A small network was shown many inputs. Here are its activations along a few directions, one row for each input.
In each table, some parts of the input vary, and every possible input appears once, in random order.
Descriptions start from the smaller parts, as in this example, which fits no table here: ring(5) and (point or line(11) or (values(2) and line(6))).
Shared parts are said once, and a part with two or three values counts as separate values.
In the rows, 128 means zero.

Other details of the inputs vary at random and push rows far along two fixed directions, the same in every table; ignore that.

Table:
x1: [152 164 156 106 163 147 139 125 138 149  81]
x2: [ 98  74  99 157 101 109 122 131 118  91 194]
x3: [ 98 123 155 156 121 129 120 119 114  80 169]
x4: [110 136 153 178  76 120 127 110 108 120 150]
x5: [128  47  38 115 111  84 134 143 123 149 171]
x6: [121 163 183 138 145 152 123 130 128 117 115]
x7: [165  97  72  67 154 107 153 129 138 191 102]
x8: [111 165 170 147 136 149 113 137 130 109 114]
x9: [ 99 123 154 168 112 141 113 140 125  91 166]
x10: [134 175 174 118 157 156 128 111 131 121  95]
x11: [125  87 120 164  56 100 107 114 110 119 190]
x12: [138 176 173 123 151 155 128 128 133 118  86]
x13: [130 178 167 122 153 159 124 114 141 119  87]
x14: [161  94  67  66 149 101 151 135 138 186  94]
x15: [132 179 163 132 151 153 122 129 135 119  86]
x16: [155 114  65 108 106  77 152 127 142 211 112]
x17: [102  78  99 154 100 115 121 131 119  91 194]
x18: [112  75  99 167  97 120 121 143 119  96 197]
x19: [104 131 150 147 118 136 118 125 116  79 156]
x20: [159 106  64  74 150 107 145 134 141 186  90]
x21: [159 126 109  82 152 126 142 146 140 182  84]
x22: [121 168 170 132 139 155 120 118 124  96 114]
x23: [129 163 142 122 146 145 120 122 133 124  98]
Each input here is: values(3) or (line(4) and line(5)).
Question: Which other rows does x21 become when the line(4) part takes its other values? List them by row number.
Answer: x6, x8, x9

Table:
x24: [148  66  20 104 116  75 149 137 138 188 150]
x25: [172 147  78  56 163 111 149 118 162 220  29]
x26: [ 81 138 143 176 105 114 124 124 114  85 161]
x27: [149  49  34 125 105  88 143 162 133 187 175]
x28: [107 109 150 180  77 136  91 142 104  71 192]
x29: [138 215 199 123 152 165 133  82 132 114  63]
x30: [125 193 199 104 208 194 121 141 140  93  71]
x31: [182 160 105  58 177 122 166 150 157 244  17]
x32: [121 116 157 178  97 148 120 123 109  90 178]
x33: [146  20  31  85  97  60 152 121 117 178 183]
x34: [113 176 186 161 125 159 109 131 137 108 107]
x35: [100  96 172 173  88 126 114 126 101  82 208]
x36: [117 195 183  96 208 176 127 119 144  77  68]
x37: [ 93 113 134 173  75 119  94 117 104  55 191]
Question: What is each input in this table made of?
Answer: values(2) and (point or line(6))
Question: The inputs of x32 and x29 match in every part but the values(2) part. If x35 is changed in the same way as x32 into x29, which row does it become?
Answer: x33
Question: Which other rows does x30 become when the values(2) part takes its other values? List them by row number.
Answer: x36
